Each row has a name. Each piece below is followed by the name of the row it came from, unless a question asks for something else. Each question is about the rows just above it.

(38): [132 179 138 155 163 110 180]
(108): [181 135 180 132 110 163 138]
(19): [132 180 110 138 163 180 155]
Put [180 132 179 138 155 163 110] back in order: which row is it? | (38)
[110 132 138 155 163 180 180] is which row reordered? | (19)
Put [138 110 163 180 155 180 132] back in order: which row is it? | (19)
Which row holds these entries in another order? [155 132 180 110 138 163 180] | (19)

(60): [128 160  95 136 146 127 141 136  99 153 142 135 125 137 108 116 135 128
 128 119 124 163 114 133 103 135 131 129 152 137 151 107]
(43): [140 145  95 128 135  84 122 156 136 139 145 128 125 155 123 136 132 120
 143 136 100 139 138 133 108 149 114 135 132 151 151 138]
(102): [131 165  73 128 142  84 126 160 112 157 147 123 132 150 114 128 132 115
 136 130  96 163 125 143  99 143 116 137 147 155 173 117]
(50): [ 96 112 173 114  84 143 130 126  73 160 150 126 142 132 147 117 143 116
 157 137 128  99 128 115 131 163 165 132 147 136 123 155]
(100): [131 165  73 128 142  84 126 160 112 157 147 123 132 150 114 128 132 115
 136 130  96 163 125 143  99 143 129 126 115 101 108 128]
(178): [ 98 140 117 117 123 120 117 123 129 148 113 106 132 128 120 114 137 120
 136 107 124 139 125 143 143 124 133 124 121 144 135 107]
(174): [134 110 146 154 135 163 117 103 132 117 121 123 117 137 129 135 120 141
 123 123 144 106 131 103 143 135 129 120 121 122  98 131]
(23): [113 125 138 143 130 163 117 111 126 117 129 133 117 141 129 125 122 132
 119 119 136 116 142  97 125 145 129 126 115 101 108 117]
Put [133 124 121 144 135 107  98 140 117 117 123 120 117 123 129 148 113 106
 132 128 120 114 137 120 136 107 124 139 125 143 143 124] back in order: which row is it? | (178)
Put [107  98 140 117 117 123 120 117 123 129 148 113 106 132 128 120 114 137
 120 136 107 124 139 125 143 143 124 133 124 121 144 135] back in order: which row is it? | (178)
[173 130 155 117 147 160 137 126 157 165 114 143 128 125  96 147 128 143
 132 116 136 150 131 163 142  84 123 132  99 112 115  73] is which row reordered? | (102)

(82): [139 106 119 151 102 121 138 105 145 108 151 142 105 148 120  84 102 106
 156 105 138  82 146]
(93): [157 131 150 155 138 172 131 132 140 177 137 106 180 101 154 138 157  99
 128 141 128 156 167]
(135): [147  98 124 151  95 134 144 100 147 103 151 147 101 153 126 103 103  99
 155 101 145 103 149]
(188): [105 150 125  97 130 129  74 133  83 110 127 146  94  95 129 132  84  98
  77 150  94  91 129]
(120): [168 132 180 154 138 106 177 128 157 141 138 155 137 150 172 101 131 131
 140 128 156  99 157]
(166): [150  97  94 129  91 146 132  77 130  84 105 129 127 150  98 132 125 110
 130  94  74  95  83]
(59): [ 83 129  77  98 125 146  74 130  95 127 105  94 130  97  84 150 129 132
 110 133  91 150  94]
(16): [131  81 100 132  80 167 123  80 119  76 137 132  83 135  97 157 104  79
 131  79 120 148 126]
(181): [ 97  95  83  91 146 127 130  98 129 105 129  94 132 129  84 125  77 150
  74 110 132 150  94]
Which row holds these entries in another order? [102 106 156 105 138  82 146 139 106 119 151 102 121 138 105 145 108 151
 142 105 148 120  84] | (82)
Which row holds these entries in another order? [ 94 150 132 110  74 150  77 125  84 129 132  94 129 105 129  98 130 127
 146  91  83  95  97] | (181)
[129  84  74  91  83  95  94 110  97 127 125 150 146 130  98 105  77 130
 132 129 133  94 150] is which row reordered? | (59)
[157  99 156 128 140 131 131 101 172 150 137 155 138 141 157 128 177 106
 138 154 180 132 168] is which row reordered? | (120)
[130  95 127 105  94 130  97  84 150 129 132 110 133  91 150  94  83 129
  77  98 125 146  74] is which row reordered? | (59)
Which row holds these entries in another order? [ 83  95  74  94 130 110 125 132  98 150 127 129 105  84 130  77 132 146
  91 129  94  97 150] | (166)

(46): [163 138 149 149 103 124 118]
(3): [165 169 145 119 102 156  96]
(87): [167 149 146 133 104 140 109]
(103): [165 169 145 119 102 156 109]
(45): [147 126 176 180  80 101 108]
(14): [107  74 146 176 120  77 150]
(167): [118 163 149 123 138 103 149]
Put [102 145 156  96 165 119 169] back in order: which row is it? | (3)
Put [109 156 102 119 145 169 165] back in order: which row is it? | (103)
[176 120  77 150 107  74 146] is which row reordered? | (14)
Which row holds these entries in another order? [124 118 163 138 149 149 103] | (46)

(97): [123 148 123 115 128 127 145  87 123 122 121 159 143 122 155]
(26): [122 148 159  87 122 127 143 145 128 124 123 121 123 115 156]
(65): [156  87 145 124 121 128 143 123 127 123 121 148 122 115 159]
[155 122 143 159 121 122 123  87 145 127 128 115 123 148 123] is which row reordered? | (97)
Put [155 123 148 123 115 128 127 145  87 123 122 121 159 143 122] back in order: which row is it? | (97)
Put [122 145 123 127 148 123  87 121 115 159 143 128 156 124 121] back in order: which row is it? | (65)
Which row holds these entries in another order? [122 115 159 156  87 145 124 121 128 143 123 127 123 121 148] | (65)
[ 87 115 121 121 122 123 123 124 127 128 143 145 148 156 159] is which row reordered? | (65)
Put [115 159 156  87 145 124 121 128 143 123 127 123 121 148 122] back in order: which row is it? | (65)
Which row holds these entries in another order? [143 145 128 124 123 121 123 115 156 122 148 159  87 122 127] | (26)

(42): [135 107  87 124 120 112 141 180 127 138 130 126  85 108 149 126  73  94
 121 107]
(12): [138  73 120 107 121 126  94  84 107 127 141 112 126 135 149 124 130 108
  87 180]
(27): [138 123 138 121 118 131 137 105 114 128 121 139 116 114 128 133 121 133
 124 112]
(95): [115 131 146  99 133 133 161 131 159  93 112 101  81  92 164 126 136 110
 114 116]
(143): [146 115 161 126 109 133 116  99 114 159 164 133  81  93 136  92 101 112
 131 131]
(69): [115 132 147  97 134 132 161 131 159  92 112 101  81  92 165 127 137 110
 115 116]
(158): [142 163 131 108 125 100 115  91 107 135 136 110 115 160  81  94 114 157
 134 134]
Which row holds these entries in another order? [107 121  94  73 126 149 108  85 126 130 138 127 180 141 112 120 124  87
 107 135] | (42)
Which row holds these entries in another order? [112 131 131 146 115 161 126 109 133 116  99 114 159 164 133  81  93 136
  92 101] | (143)
[115 134  97  92 110 165  81 132 131 161 147 115 116 137 112 127 132  92
 101 159] is which row reordered? | (69)
Which row holds these entries in another order? [133  81  93 136  92 101 112 131 131 146 115 161 126 109 133 116  99 114
 159 164] | (143)
[ 81  92  93  99 101 109 112 114 115 116 126 131 131 133 133 136 146 159
 161 164] is which row reordered? | (143)
[116 114 110 136 126 164  92  81 101 112  93 159 131 161 133 133  99 146
 131 115] is which row reordered? | (95)
Which row holds these entries in another order? [ 73  85  87  94 107 107 108 112 120 121 124 126 126 127 130 135 138 141
 149 180] | (42)

(127): [134 142 126 168]
(31): [134 168 127 142]
(20): [188 120 115 145]
Which row holds these entries in another order? [145 120 115 188] | (20)
Put [168 126 142 134] back in order: which row is it? | (127)
Which row holds these entries in another order? [127 134 142 168] | (31)

(113): [ 67 170 161 173 167 171 149  66 175 131 129 159]
(94): [173 167 171 170  67 161 149  66 131 129 159 174]
(64): [ 74 188 165 159 122 157 126 161 157  66 160 152]
[170 161 173 167 171 149  66 175 131 129 159  67] is which row reordered? | (113)
[159 129 131 175  66 149 171 167 173 161 170  67] is which row reordered? | (113)
Which row holds these entries in another order? [131 129 159 174 173 167 171 170  67 161 149  66] | (94)
Which row holds these entries in another order? [161 129 131 167 159 149 171  66 174 170  67 173] | (94)
[167 170 173  66 171 131  67 175 161 159 149 129] is which row reordered? | (113)

(148): [137 125 111 136 125 150]
(41): [156 126 129 116 126 126]
(109): [109 104 123 126 159  96]
(125): [120 128 141 147 131 118]
(70): [116 129 126 156 125 126]
(136): [122 144 112 143 125 143]
(173): [132 141 120 147 128 118]
(44): [118 127 147 132 120 141]
(121): [111 126 137 150 125 136]
(30): [138 125  70 133 109 139]
Which row holds these entries in another order? [116 126 126 126 129 156] | (41)
Which row holds these entries in another order? [118 128 147 120 141 132] | (173)
Which row holds these entries in another order? [141 147 132 118 128 120] | (173)
Put [116 125 126 126 129 156] back in order: which row is it? | (70)

